These are the activations of a small neural network, seen along a few directions. Each row is one input.
In each table, some parts of the input vary, and every possible input appears once, in random order.
A made-up example of a description, with smaller parts first: ring(5) and (point or (values(2) and line(4)) or ring(9)).
Shared parts are said once, and a part with two or three values counts as separate values.

Other details of the inputs shift rows strongly along two fixed directions, in all tables alike. That doesn't count.

Rows:
row 1: [ 15   4 -12 -14  -3  -6   6  29   2 -14 -10 -11  -5 -37 -17]
row 2: [ -9 -24  16  26  50  61  -5  26   5 -10   5 -16 -11 -14 -15]
row 3: [  1  11 -28 -12  -8  -6 -24  -2  17  21  15 -12  13   6  -4]
row 4: [ -8  19  16  34 -16  23  31 -28 -16  -7  -5   0 -19   9  17]
row 5: [  3 -48 -48   9  31  38  -5  76   1   5   1 -22  35 -36 -37]
row 6: [-43 -15  17  40   3  46  -4   0 -19  19  12  -8  17  38   9]
row 7: [ -9  11  36  36   9  23  15 -36 -11 -13  -3   1 -28  28  30]
row 8: [ 20  29 -15 -27  -9 -44 -17 -60  27   1  -2  -5 -16  15   7]
row 9: [ 20  14  -9 -42  -6 -61 -24 -26  20  -8 -12  -6  -6   4  -3]
row 10: [-20   1  43  23 -11  26  34   2 -28  -4  -3  25 -10  -3   5]
row 11: [ 24  25  17 -10  -8 -34   3 -30   5 -20  -6   6 -27   6  24]
row 12: [ 24 -13 -47 -21  30  20 -13  68  29  -4  -6 -33   3 -70 -49]
row 13: [-45 -32  35  17  11  40  -6  37 -22  22  11  15  28  17  -9]
row 14: [-34 -30  49   8  23  19  -5   2 -11   4  -5  18   5  20 -10]
row 15: [ 34  26   8 -40  -5 -58  -6  -3  17 -14 -14  20 -21 -18   9]
row 16: [-20  -7  21  26 -29  11  39 -17 -36   8  10  40  11  25  25]
row 17: [ 28 -17 -56 -29  -4 -26  -7  48   7  -4   0  -8  27 -39 -21]
row 18: [-13   8   4  -5 -22 -14 -14 -10  -6  12  10   1  13  26  12]
row 19: [ 30  22 -54 -15 -32 -30   9 -24  12   7  11   2   5  -7  11]
row 20: [  2  17   5  -3  -5 -29  -8 -54   8   0  -9  -6 -14  31  14]
Description of these inputs: line(4) and ring(5).
- Changing only the line(4) part turns row 20 into row 14. The same change can be made to row 6. Which row results? => row 13
- Start at row 9 and move only the ring(5) part, one step at a time. The first step leads to row 11. Which rows follow, in order? => row 1, row 17, row 18
- Start at row 16 and move only the line(4) part, one step at a time. The first step leads to row 17. Which rows follow, in order? => row 5, row 19

Rows:
row 21: [-20 -46 -23  27  36  56 -15  42  -6   9   6 -25  27  10 -22]
row 22: [-20 -20  60  21  42  22  -8 -39   2 -13  -6   9 -25  35   8]
row 23: [ 15  36 -19 -28 -57 -66  -8 -17  -1  19  -1  15   7  22  22]
row 24: [ -6  29   9   3 -30 -11   4 -48  -6  21   7   8 -10  14  19]
row 25: [ 11  -4  27 -29  34 -33 -19 -23  17 -16 -15  12 -16   9  -4]
row 26: [  7  -7 -28 -15  -9 -17   0  -6   0  11   3  17  19  11   0]
row 27: [-54  -3  47  54 -22  57  17 -42 -25  23  35  21   6  56  30]
row 28: [-11 -39  16  37  24  42  14  44 -27 -12   1  11  13  -4   8]
row 29: [ 42  36 -14 -12 -29 -44  22 -53  13 -15  -1  15 -30   0  32]
row 30: [  7   6  -2   7  12  22  -6  31  10   4   4   2  -7 -28  -1]
row 31: [ 35 -24 -30 -26  17 -21  -2  64   8 -19 -11 -10   9 -45 -19]
row 32: [-34 -46   3   9  14  37 -20  75 -11  18  20  -8  42  -4 -25]
row 33: [-39 -40  67   7  68  54 -24  41   0  -2  -5  -1  -3   1 -30]
row 34: [-33 -47  33  44  23  52  28  27 -38 -17   0   6   0   4 -11]
row 35: [ 15  38   7  -6 -23 -17  12 -14  -1   1   5  26 -13  -5  27]
row 36: [ -2  39  20  -4 -31 -20  26 -39 -10  -3   2  23 -27   5  13]
row 37: [-26 -32  40   5  77  50 -46  51  17  -6 -10 -39  -7  -6 -35]
row 38: [ 16  15  -6 -32 -29 -38  -7  13   5  -6 -15  -5   2 -23  -9]
row 39: [ 24  23   6  -4 -23 -24  34 -44  -7 -16   2  26 -19   8  30]
row 40: [-23 -21   3  36  17  43   5 -18 -22   5   7 -18   8  21   6]
row 41: [-25  14  59  41 -31  25  40 -22 -39  -5   7  21 -18  32  42]
row 42: [-35  -8  29  28 -13  20  18  13 -22  11  -4   6  13  15   3]
row 43: [  8  35   7 -25 -37 -27  10 -35   3  -2  -7  13 -10  -5   6]
row 44: [ 39  27 -21 -18 -15 -42  12 -24   6 -12  -1  27  -9 -10  26]
row 45: [ 22 -26 -53 -38  -2 -45 -26  47  15   3   7  -6  38 -18 -18]
row 46: [ 40  21 -44 -34 -13 -44 -11 -24  25 -20 -15 -27  -6 -19  -5]
row 47: [-29 -28  -7  23  39  61 -13  64   6  10  -4 -39  20 -21 -40]
row 48: [ -7  18  -6   2 -27  -3  -6 -18   4  25   9  10   2  21   9]
row 49: [-47 -39  36  61  19  76  23 -27 -38  12  13   9   5  32   9]
row 50: [ 39  50 -15 -30 -45 -70  -1  -5   7  -4  -6  16 -12 -13  34]
row 51: [  0  10 -14  -7  -4  -4  -4  11  20  15  -7  -6   3 -19 -17]
row 52: [-40 -12  43  47 -10  41  39 -62 -47  10  13  30   4  49  30]
row 53: [ 12   5 -14 -12 -28 -48   7 -29 -17   4  -5  10   8  12  19]
row 54: [  2 -18 -11 -17  19  25 -19  48  21   0  -8 -22   6 -48 -45]
row 55: [-42 -18  12  36   8  60 -12  16 -10  17  29 -19  21  26  -1]
row 56: [  2 -40 -29  -8  22  -5  -3  60   3  -2 -17 -11  31 -27 -33]
row 57: [-42  14  28  50 -22  46   9 -37 -26  21  17  -1   0  61  29]
row 58: [ 20  10 -35 -32 -27 -50  -3 -28  11   6  17  19  19  11  13]
row 59: [ -2  -9 -13   4 -25 -23   5 -10 -18   9   0  17  18  32  17]
row 60: [-29 -41  57  -1  58  28 -34  60   0  -6 -14 -11   0  -3 -28]
row 61: [  4   2   5  -6 -14  -6  20 -36  -7 -14  -7  16  -3   3   4]
row 62: [ 30  12  -2 -35  34 -50 -39 -24  35 -21 -19 -22 -23   6  -2]
row 63: [  6  -8  -5  10  11   9  15 -10   1 -13  -2   2 -19 -12 -12]
row 64: [  4 -46 -44 -13  31  15 -28  51  22  10  16 -13  34 -25 -34]
row 65: [ 16  41 -23 -35 -45 -52  -6 -26   9  22   4  21   5  13  14]
row 66: [ 16 -14 -39 -27  14 -22   0  26  18   0 -13   0  21 -30 -30]
row 67: [-27  13  76  17  17  14 -10 -50   3  -1  -4  12 -36  40  19]
row 68: [-16  -7  25  30  -9  31  26 -51 -14 -11  -1  11 -11  20  12]
row 69: [ 24 -18 -33 -31  26 -14   0  39  13 -16  -9  -3   0 -48 -40]
row 70: [-16  12  22  42   9  51   5   8 -12  -1   9  -8 -11   8  21]
row 71: [  8  57   9  -3 -50 -26   8 -72   3  -6  -4  -9 -25  22  29]
row 72: [ 20  11 -46 -35   7 -22 -37  31  22  14  -4 -40  10 -36 -26]
row 73: [ -4  -5  14  39  12  42  24 -15 -14 -18   5 -11 -15  15  19]
row 74: [ 26   8 -15 -34   7 -10  -2  47  17  -4  -2  -2  -3 -47 -20]
row 75: [ 46   4 -55 -20  24 -20 -22  38  27 -16  -7 -24   1 -40  -7]
row 76: [ 29  30 -46 -18 -17 -50   0 -34  22  -5 -14 -18  -2   1   8]
row 77: [  7 -42 -47 -11  31  17 -24  54  17  14   0 -12  27 -22 -37]
row 78: [ 16  31  -2 -24 -34 -52   8  -3  -2  -8  -9   5 -19 -14   4]
row 79: [-44 -13  41  35 -13  34  14  -2 -43  18   7   8  11  26  13]
row 80: [ 10  24 -20 -31 -17 -35   1   5  17  12  -9   5   8 -20 -13]
row 81: [-14  20  15  23  -3  24  10 -12  -8  -6   2 -17 -25   4   0]
row 82: [-16   4  20  44   2  32  29 -43 -22 -18   4  -6 -25  28  16]
row 83: [  4 -12 -13 -11  27  20 -12  56  18  -1  -4 -17 -10 -51 -46]
row 84: [ 18  25 -23  -6 -27 -43  16 -54  15   1  -9  11  -8  10  15]
row 85: [-37   3  38  23 -14  32  19 -28 -32  21  12  18   5  23  14]
row 86: [ 20  -9 -17 -23 -13 -33   2   7   1 -18 -16  -2   8 -17  -9]
row 87: [ -7  25  26  30  -9  33  18 -16 -10  -6   8 -11 -24  14  24]
row 88: [ 24 -21 -26   2  34  17  -8  42  15  -9  -1  -1   2 -37 -12]
row 89: [ 32  -2   7 -48  22 -74 -33  -2  25 -21 -25   0 -12  -2  -4]
row 90: [ -8 -19 -21 -25   8   7 -24  53  13  20  20  -2  35 -20 -28]
row 91: [ 21  40 -33 -10 -46 -56  -2 -76  10   2  19   0   0  43  43]
row 92: [ 15  -5  -9 -10  20  21  -6  53  19  -1   0 -13  -8 -46 -24]
- What is each input in this table made of? => values(2) and line(4) and (point or line(8))
- Changing only the values(2) part turns row 53 into row 79. The same change can be made to row 59. Which row results? => row 23
- Changing only the values(2) part turns row 84 into row 51. The same change can be made to row 63. Which row results? => row 83
- Which other rows agree with row 57 in the values(2) part and the line(4) part? List them by row number. => row 37, row 47, row 55, row 70, row 71, row 72, row 81, row 87
- Change only the values(2) part in row 31. List by row number the other rows that result. => row 41
- Change only the line(4) part in row 62. List by row number the other rows that result. => row 22, row 25, row 89
- Start at row 35 and move only the line(8) part, one step at a time. The first step leads to row 74. Which rows follow, in order? => row 36, row 43, row 80, row 85, row 65, row 90
- Which other rows agree with row 61 in the values(2) part and the line(4) part? List them by row number. => row 25, row 26, row 39, row 44, row 52, row 58, row 66, row 69

Rows:
row 93: [ -8 -48   2  21  57  68   6  89  -3 -12  -6 -14   7 -50 -40]
row 94: [-19  13  24  30 -38   4  28 -60 -28   6  19  31  -1  49  42]
row 95: [-18 -17  -5  13   7  36  -4  36  -7  13   8  -8  20  -8 -14]
row 96: [ -8 -10  -4  12 -11   9  12  -7 -13   7   6  10  14  14   8]
row 97: [-26   2  46  31   6  28  10 -32 -21  -2   4  10 -14  38  20]
row 98: [-22 -10  34  14   9  18   3  -6  -8   1   0   5  -2  16  -2]
row 99: [ 34  11 -59 -40 -15 -53 -17  25  21   4  -5 -14  14 -30 -16]
row 100: [-35 -69  -2  33  47  81  -2  81 -18   9   6 -16  38 -18 -41]
row 101: [ 11  -7  -5  -1  10  16  12  26  -2 -15  -6  -7  -8 -35 -17]
row 102: [ 34   8 -25 -45  10 -49 -32  24  29  -7 -15 -14  -1 -31 -14]
row 103: [ 28  10 -30 -52   6 -52 -28  13  30   2 -14  -7   2 -30 -22]
row 104: [-37  -8  53  50   7  49  19 -38 -25   1   7  11 -17  43  21]
row 105: [-23  29  26  31 -45  11  25 -56 -23  14  17  19  -6  44  40]
row 106: [ 30  37  -9 -41 -26 -69 -11 -28  21  -8  -9   5 -17   2  14]
row 107: [ 25  49  -6 -13 -36 -52   5 -78  14  -9  -4   8 -25  25  33]
row 108: [ 35  12 -36 -42  10 -43 -26   9  32  -5  -8 -21  -4 -27 -13]
- What is each input in this table made of? => values(2) or line(6) or line(8)

Rows:
row 109: [ 57  38 -56 -42 -27 -76  -9  -7  24  -5  -9  -3  -9 -27  11]
row 110: [ -8   0  17  10 -17  -5  21 -23 -16  -4   3  18   1  25  18]
row 111: [ -2 -44 -30  -2  60  40 -31  74  17   0  -2 -38  23 -32 -43]
row 112: [ -7   8   4  23 -14  13  23 -36 -15  -4   6   9  -6  17  16]
row 113: [-21   0  27  11  -6  -6  -3 -29  -9   6   9  12  -6  37  17]
row 114: [ -9  13  20  18 -24   2  17 -18 -23   4   3  15  -2  18  28]
row 115: [  8 -11  -9  -7   5 -13  -5  30   1  -2  -8   3  12 -10  -4]
row 116: [-13   9  10  28 -14  16  23 -47 -14   6   5  10  -9  25  19]
row 117: [ -6  27  43  11   5   4  12 -24  -3 -12 -13   6 -39   9  10]
row 118: [-15  16  14  21 -23  13  19 -36  -7   9   6  10  -7  19  16]
row 119: [ -5 -35 -18  -5  39  37 -28  67  17   4   0 -27  20 -29 -41]
row 120: [ 12  -5  20  -7  27  -4  -9  -4  12 -28 -19 -18 -25 -16 -10]
row 121: [ 23  29 -19 -18 -35 -37   9 -20   8  -3   5   6  -9  -3  14]
row 122: [ -2 -48 -28  -1  55  44 -28  69  14   0  -2 -32  23 -31 -43]
row 123: [-29 -15  26  19  16  33  -9  12 -13  12   9  -6   9  13  -4]
row 124: [-10 -49 -16  -8  44  29 -18  70  10   8  -9 -15  30 -33 -49]
row 125: [-16 -17  10  34   6  42  23  -2 -22  -4  10   2   0  11   6]
row 126: [ 47  36 -43 -57 -36 -80  -8  -7  19  -2  -6   1  -2 -25   4]
row 127: [-30 -39  19  24  23  45   9  28 -17  -1   1   6  18   5 -17]
row 128: [-16  16  18  25 -28  14  25 -37 -15   0  10  15  -8  23  20]
row 129: [ 50  34 -55 -68 -29 -84 -18   3  29  -1 -11  -3   3 -39 -11]
row 130: [-15  11  16   9 -20   3  14 -31 -14  12   1  11   0  16  12]
row 131: [-26 -19  24  17  13  35  -7   9 -14   9   6  -2   9  13  -5]
row 132: [-17  -2  25  10 -10  -5   0 -33 -10   5   6  16  -6  38  16]
row 133: [-10  18  20  29 -28  11  22 -24 -17   1   8  15 -10  23  32]
row 134: [  2   2 -14  -7   9   2 -18  18  17   4   3 -19   8  -6 -10]
row 135: [ 57  28 -24 -66   8 -75 -26  -3  44 -14 -14   6 -19 -39  -5]
- What is each input in this table made of? => values(3) or (line(4) and line(6))
- Which of the alternatives is row 133? => line(4) and line(6)
